A small network was shown many inputs. Here are its activations along a few directions, one row for each input.
Each table varies a few parts of the input and shows all the possible inputs, shuffled.
A made-up example of a description, with smaller parts first: one of 5 places around a ring, together with either a single point or (one of 2 separate values, together with one of 4 places along a line) or one of 9 places around a ring.
Shared parts are said once, and a part with two or three values counts as separate values.

Other details of the inputs vary at random and push rows far along two fixed directions, the same in every table; ignore that.

Table:
R1: [-19 -69  19 117   0   3 -21 -44  14   6 -25  35]
R2: [ 11 -28 -54 -14  49  22 -34  32 -35 -49  -5  62]
R3: [ -1  37  32  48 -53  -7 -37 -55  -3  41 -12 -43]
R4: [-17 -62  -5  46  10 -35  16  -3  59 -24  22  31]
R5: [  7  28  20  -6 -14 -37  -8 -24 -10  52 -50 -20]
R6: [  8  39  27   9 -31 -26 -14 -51  37  33 -11 -53]
R7: [  8  24  41 -17 -33  25  32 -36  -5  10  13 -67]
R8: [  9 -26 -56 -53  53 -17  -3  35  39 -87  16  15]
R9: [-16 -76   7  39 -10  27  53  17  38 -18  39  28]
R10: [  7  -6 -81 -41  64  28 -35  53 -47 -82 -11  53]
R11: [-27 -50  -1  58  24  -1   2  16  25   3  26  70]
R12: [ -4  -9 -55 -38  35   6 -13  49   9 -73  32  47]
R13: [  3  21  54  62 -43 -12 -34 -56 -20  85 -33 -21]
R14: [ -2  44  25 -11 -14 -16 -12  12 -14  71  14  14]
R15: [  16   61  -12 -101  -12   22   29   17  -59  -40  -17  -66]
R16: [-14  17  57  21 -44  10  50   7  -5  94  11 -23]
R17: [  4  15  37 -24 -28  11  42  25 -21  72   4 -14]
R18: [ 31  80 -41 -82   5  13 -60   1 -34 -49 -23 -58]
R19: [  6 -24 -60 -34  35 -16  -8  13  13 -92 -33  13]
R20: [  7  28  31 -26 -37  25  34   6  20  39  41 -47]
R21: [  19   92  -35 -104   12    5  -32   42  -10  -23   33  -25]
R22: [  6  11  47 -15 -24  12  41 -18 -46  42 -24 -35]
R23: [-23 -65  -1  51  29 -35  20   9  38  -2  -2  45]
R24: [-18 -82  22  54  14  27  56 -13  -7 -26 -14  22]
R25: [-16 -65  -5  62  24 -23   7 -20  29 -16 -39  37]
R26: [ 15  59 -22 -98  21 -43  -5  45 -32  16 -28 -17]
R27: [ 10  53  20  25 -34  15 -41 -39   8  44  41 -29]
R28: [ -8 -47 -16  73   2  19 -24 -18  21 -28  35  46]
Description of these inputs: one of 4 places along a line, together with either one of 2 separate values or one of 5 places around a ring.
The inputs of R11 and R14 match in every part but the place on the line of 4. If R24 is changed in the same way as R11 into R14, which row does it become? -> R22
Change only the choice among 2 separate values in R15. List by row number the other rows that result. -> R9
List by row number the other rows that have the place on the line of 4 in common with R21. -> R6, R7, R8, R18, R20, R27
Change only the choice among 2 separate values in R22. List by row number the other rows that result. -> R17
